Each row below holds a small network's activations on one input, seen along a few directions.
In each table, some parts of the input vary, and every possible input appears once, in random order.
A made-up example of a description, with smaller parts first: line(4) and (point or ring(9) or (values(3) and ring(5))).
Shared parts are said once, and a part with two or three values counts as separate values.
(in the rows, 128 means zero)

Other details of the inputs vary at random and push rows far along three fixed directions, the same in every table; ignore that.

A family of inputs:
r1: [155 190  86  54 120 155 117  82 190 132 117 150 117]
r2: [193 122 139 152 185 141 134 109 173 123  51 103 163]
r3: [ 70 116  99 131 184 113 140 133 135  99  89  46 155]
r4: [ 99 148  79  67  78 117 138 124  86 149 200 170  64]
r5: [ 58 105 118 166 185  91 122 140 120  79  93  65 138]
r6: [173 172  67  68 112 142 143  85 179 140 136 158  63]
r7: [160 125 173 147  64 135 128 144  75 167 199 210  98]
r8: [ 70 140 133 131 157 116 100 146 124  90 103  67 167]
r9: [119  87 175 198 179 120 116 139 133 106  83  74 180]
r10: [ 94 112 146 153 111 103 125 152  92 120 158 147 108]
r11: [130  92 163 172 161 119 132 138 116 112  89  79 187]
r12: [226  97 164 154 147 157 131 108 177 128  64 136 176]
r13: [227 132 156 120  64 172 132 105 160 178 168 223 103]
r14: [179 112 185 162  78 152 130 166  87 156 174 184 121]
r15: [161 118 170 139  58 154 137 169  82 171 200 193 110]
r16: [ 60 116 101 137 147  95 125 149 126  97 124  78 118]
r17: [121 158  55  77 146 113 139  90 181 106 107 124  74]
r18: [215 151 190 123  72 178 106 107 141 175 150 227 160]
r19: [111 120 198 175 112 136  93 159  82 130 148 141 189]
r20: [185 123 131 130 151 138 133  94 198 134  71 141 141]
r21: [116 101 164 185 183 107 126 158 106 103  79  66 171]
r22: [ 77 149  88  94 110 114 140 147  86 146 183 130  83]
r23: [199 106 160 156 134 142 127 103 158 137  79 157 157]
r24: [151 162  39  46 149 141 146  64 187 129 102 129  85]
r25: [149 154  64  74 128 130 138  83 179 123 104 140  85]
r26: [221 128 155 138 150 154 138 110 171 142  75 144 144]
r27: [213 102 162 168 143 150 125  99 169 137  67 157 169]
r28: [162 173  58  66 144 142 144  68 187 136 112 144  71]
r29: [ 83 122 119 157 165  96 124 141 109 104 116  77 128]
r30: [105 151 101  89  99 122 143 141  94 156 181 151  83]
r31: [ 82 154  81  89  72 110 132 128  86 145 220 196  43]
r32: [ 65 123  81 125 176  99 127 117 130  88  89  67 122]
r33: [ 68 179  91  64  91 136 110 123  98 138 194 156  89]
r34: [103 144 104 107  97 119 128 123 110 149 188 158  80]
r35: [ 88 110 144 149 111 105 124 152  93 134 159 142 120]
r36: [ 68 114  89 122 156  99 129 146 112  88 115  55 126]
r37: [ 52 138 130 135 176 102  98 141 115  88  91  50 178]
r38: [107 119 180 171 145 133  96 157 121  98 101  86 201]
r39: [125  89 198 193 122 118 117 160  97 131 139 125 158]
r40: [130  86 184 178  92 134 130 172  73 131 166 131 158]
r41: [201 166 138  95 135 166 114  79 202 139  79 155 163]
r42: [185 126 137 137 161 136 129  91 190 134  75 122 148]
r43: [191 153 154 110 131 164 109  96 183 139  86 153 168]
r44: [132  96 193 195 114 120 121 170  83 123 146 131 143]
r45: [191 123 141 146 173 142 136 118 173 116  58 101 153]
r46: [ 98 114 107 122 160 105 131 130 124 101  98  75 136]
r47: [ 91 137  69 100 137 108 131 116 140 102 115  97  96]
r48: [ 90 109 137 154 121 110 123 148 101 130 152 137 125]
r49: [ 83 113 133 138 112 120 136 159  83 138 166 120 136]
r50: [117  85 190 188  96 121 119 173  88 133 160 155 143]
r51: [ 99 142  93  87  89 133 143 123  91 146 194 153  84]
r52: [ 73 149  93  89  93 124 142 151  71 152 207 148  69]
r53: [ 87 111 138 136 112 111 136 154  77 123 162 108 131]
r54: [207 118 161 153 150 161 136 115 154 141  87 147 149]
r55: [137 110 159 148  85 127 125 141  92 143 158 176 116]
r56: [122 194  55  41 138 144 117  84 193 115 108 112 107]
r57: [122  89 152 171 153 117 122 144 105 113 104  96 170]
r58: [ 76 111 128 135 106 119 137 172  87 124 168 103 131]
r59: [217 104 167 152 144 165 143 115 187 140  68 131 186]
r60: [143 172  43  38 144 138 157  76 200 138 100 117  93]
r61: [148  99 202 189 102 126 123 163  82 140 155 156 139]
r62: [ 56 145  66  95 171  97 141 143 129  99 111  44 105]
r63: [ 54 118  89 130 173  94 135 135 106  93 111  42 143]
r64: [130  87 182 178 113 129 131 164  86 123 142 115 167]
r65: [ 62 146  87 100 101  93 131 134  88 124 188 153  63]
r66: [123 137 181 139  72 148  98 152  76 157 191 189 146]
r67: [212 125 155 125  77 171 133 101 155 180 157 238 109]
r68: [ 68 127 105 127 178  97 137 152 118 104  98  46 134]
r69: [178 141 170 138 137 168 106 103 163 134  93 149 184]
r70: [ 82 144  77  85 137 113 146 123 128 129 136  98 111]
r71: [109 117 131 143 102 116 125 147 107 120 162 151  99]
r72: [163 166  62  67 145 134 140  72 211 129 102 125  84]
Each input here is: line(6) and (values(2) or ring(10)).
Q: Changing only the line(6) part turns r43 into r37. The same change can be made to r60. Which row results?
A: r70
Q: Changing only the line(6) part turns r63 into r64. The same change can be made to r22. Which row results?
A: r62
Q: Change only the line(6) part in r46. List by row number the other rows that result.
A: r4, r12, r24, r36, r57
Q: Start at r67 and move only the ring(10) part, one step at a time. The first step leads to r9. Which rows follow, in order?
A: r28, r54, r52, r3, r51, r24, r32, r5
Q: List by row number the other rows that have the line(6) part in common with r36.
A: r6, r13, r14, r15, r16, r38, r40, r47, r56, r58, r71
Q: Change only the values(2) part in r37. List by row number the other rows that result.
A: r18
